Here are a small network's activations along a few directions, averaged over the inputs that share one value of a field.
Related values have similar rows: they may be neighbours, one step apart, or belong to one group.
In the rows, zero is written as 500.
Random noise pushes rows far along 4 fixed directions. That doesn't count. These rows show it; they differ only by the noise:
[367 375 439 527 525 622 550 401 496 788 645 588 559 424 462 566 392 685]
[651 557 468 439 500 558 483 311 364 421 579 672 144 508 577 587 377 384]
[561 534 414 590 458 536 512 614 487 530 586 606 401 409 581 579 395 300]
[474 443 472 530 478 548 530 404 470 719 582 525 496 470 472 555 407 636]
[576 474 432 402 562 570 445 549 559 417 511 673 388 543 669 444 559 317]
[467 369 431 342 624 613 439 548 648 514 499 670 551 579 664 367 648 454]


NUZ, 18 values:
lasi: [384 480 487 561 545 598 639 427 370 541 665 610 463 305 318 553 318 541]
dudi: [436 492 370 641 447 638 536 705 584 513 617 695 431 298 616 607 353 304]
pinus: [537 499 484 622 376 384 509 740 573 655 538 388 672 441 495 457 486 526]
kuris: [432 462 545 345 615 516 479 475 582 384 457 500 538 569 390 283 640 656]
zuf: [451 451 448 679 491 488 482 939 750 482 537 499 766 415 570 444 537 450]
mok: [536 643 500 660 394 316 527 841 466 391 371 345 680 442 475 454 536 215]
mipa: [522 426 479 345 575 498 405 447 615 503 435 497 613 681 604 408 717 512]
tidil: [264 434 449 373 648 579 481 482 520 460 468 562 582 563 528 469 637 465]
bazod: [498 559 423 494 557 572 473 567 465 365 465 581 497 459 600 590 501 183]
dif: [507 660 468 582 501 530 573 606 393 255 484 553 342 408 462 495 462 214]
dut: [463 557 600 595 473 384 479 379 365 480 501 310 582 508 390 557 526 582]
tado: [503 520 473 531 532 438 514 791 681 315 493 512 618 468 511 339 567 328]
dunez: [582 507 534 472 451 450 489 454 534 534 412 421 413 544 568 599 479 480]
dep: [498 434 474 379 608 477 385 530 537 324 604 601 447 521 599 402 528 578]
kuza: [709 587 625 402 460 513 495 194 383 277 470 481 195 628 381 461 459 696]
sadip: [332 435 524 542 515 567 486 552 549 608 500 470 675 456 527 653 497 457]
tabun: [541 481 482 510 513 601 536 386 459 526 563 691 339 433 560 621 407 472]
zepa: [221 408 502 545 501 558 602 404 460 732 475 397 714 404 378 623 498 653]
The values of NUZ form a ring.
Question: Name the neighbours of mipa, in listed order.
Answer: dunez, sadip
Question: Name the neighbours of kuris, in listed order.
Answer: lasi, tado
Question: Name the neighbours of zepa, in listed order.
Answer: tidil, bazod
Question: Name the neighbours of mok, in listed order.
Answer: dif, dut
